A small network was shown many inputs. Here are its activations along a few directions, one row for each input.
In each table, some parts of the input vary, and every possible input appears once, in random order.
Descriptions start from the smaller parts, as in this example, which fits no table here: ring(5) and (point or ring(11) or (values(3) and line(4))).
Shared parts are said once, and a part with two or three values counts as separate values.
In the rows, 128 means zero.

A family of inputs:
R1: [ 99 152  89  92 192  95 117 133 119 141 146]
R2: [137 122 134  65 125 164 114 114 173  87 140]
R3: [176 126 130 118  90 148  87 129 184 118 101]
R4: [191 135 157 146 120 155 113 106 145 134 116]
R5: [116  38 124 198 110  72 129 191  72 148 142]
R6: [149 152 139 157 102 143 141 116 127 132  83]
R7: [129 175 128 150  92 110 132 127 122 141  93]
R8: [151 136 151 102 146 174 142  97 148 105 164]
R9: [103 148 145 115 134 166 167 104 136 110 125]
R10: [ 79 167 135 106 130 140 150 116 126 120 133]
R11: [140 153  80 145 157  66  90 129 115 155 111]
R12: [ 68  31 124 141 139 102 153 175  69 146 181]
Describe the family of inputs behind these rows. -> values(2) and (point or line(5))
Changing only the values(2) part turns R5 into R12. The same change can be made to R4. Which row results? -> R8
A walk changes only the line(5) part. It starts at R1 and steps to R10. List the rest of the walk in order. -> R9, R8, R2
Which other rows does R6 become when the values(2) part takes its other values? List them by row number. -> R9

A family of inputs:
R13: [ 98 151 104 125 141  98 127 130 112 143 121]
R14: [129 166 147 121 106 156 141 109 149 113 110]
R15: [ 93 136 132 139 116 126 157 133 107 132 120]
R16: [107 146 106 142 145  89 124 134 105 150 126]
R17: [210 122 110 208  81  77  70 150 133 163  60]
R18: [118 125 109 146 146  88 119 144 101 151 137]
R19: [161 150 130  90 133 153 103 107 171 115 127]
R20: [173 174 127 103 127 150 104  96 169 113 113]
R21: [168 157 153 115 104 174 127  94 167 105 116]
R22: [120  96 113 112 158 115 121 142 125 122 155]
R23: [129 188 118 121 158 127 132  97 127 136 109]
R24: [101 141 106 111 147 111 127 131 122 133 129]
R25: [100 131 133 157 120 119 153 137  99 141 125]
R26: [114  87 136 156 116 113 140 154  94 140 143]
R27: [133 182 121 107 130 133 114 109 150 120 106]
R28: [114 111 112 105 156 120 121 136 128 126 150]
R29: [150 141 129  87 146 155 111 109 164 115 137]
R30: [206 108 138 220  56 102  97 152 123 157  59]
R31: [105 125 108 104 155 118 127 130 125 128 142]
R32: [111  73 138 145 117 117 140 155  99 131 148]
R33: [111 108 137 159 121 117 149 146  93 141 136]
R34: [114  79 140 125 133 144 141 138 119 115 156]
R35: [100 109 138 117 131 146 152 129 122 119 143]
R36: [113  70 138 134 127 132 141 147 109 121 158]
R37: [142 164 149 118 103 161 137 106 158 110 108]
R38: [119 106 109 144 140  85 114 151 102 147 144]
R39: [115  91 111 132 141  89 114 155 108 138 148]
R40: [158 132 156 104 111 177 126 105 167 107 131]
R41: [126 174 144 135 135 149 160  99 125 127 113]
R42: [146 122 155 101 123 179 132 107 161 106 140]
R43: [117  88 110 121 151 104 118 149 116 127 157]
R44: [ 97 125 135 125 121 139 155 131 118 122 129]
R45: [147 180 122 105 127 138 111 107 161 118 105]
R46: [109  95 140 118 132 149 144 133 124 117 151]
Changing only one part turns R36 into R43. The same change can be made to R41. Which row results? -> R23
Describe the family of inputs behind these rows. -> values(2) and (point or line(6) or ring(10))
A walk changes only the ring(10) part. It starts at R46 and steps to R34. List the rest of the walk in order. -> R36, R32, R26, R33, R25, R15, R44, R35
Which other rows does R42 become when the values(2) part takes its other values? List them by row number. -> R29

A family of inputs:
R47: [121 158 118  82 167 133 123 104 142 125 143]
R48: [132 183 106 102 156 129 123 111 145 124 112]
R49: [134 183 114 126 128 126 114 105 147 138  87]
R50: [ 99 143 127  92 157 143 136 111 137 105 159]
R51: [171 153 145 145 101 134 108 125 151 128  96]
R52: [ 94  70 117 191 137  71 147 171  53 163 143]
R53: [161 174 122 137 103 118 112 110 140 129  95]
R54: [174 120 143 147 103 148 116 122 155 126 118]
R55: [ 72  40  88 170 143  39 122 202  55 165 159]
R56: [121  94 154 116 113 167 156 126 139 100 138]
R57: [ 98 131 148  99 126 161 155 122 130 118 154]
R58: [159  88 154 128 102 167 124 126 142 113 131]
Describe the family of inputs behind these rows. -> values(2) or ring(10)
Which of the alternatives is R57? -> ring(10)
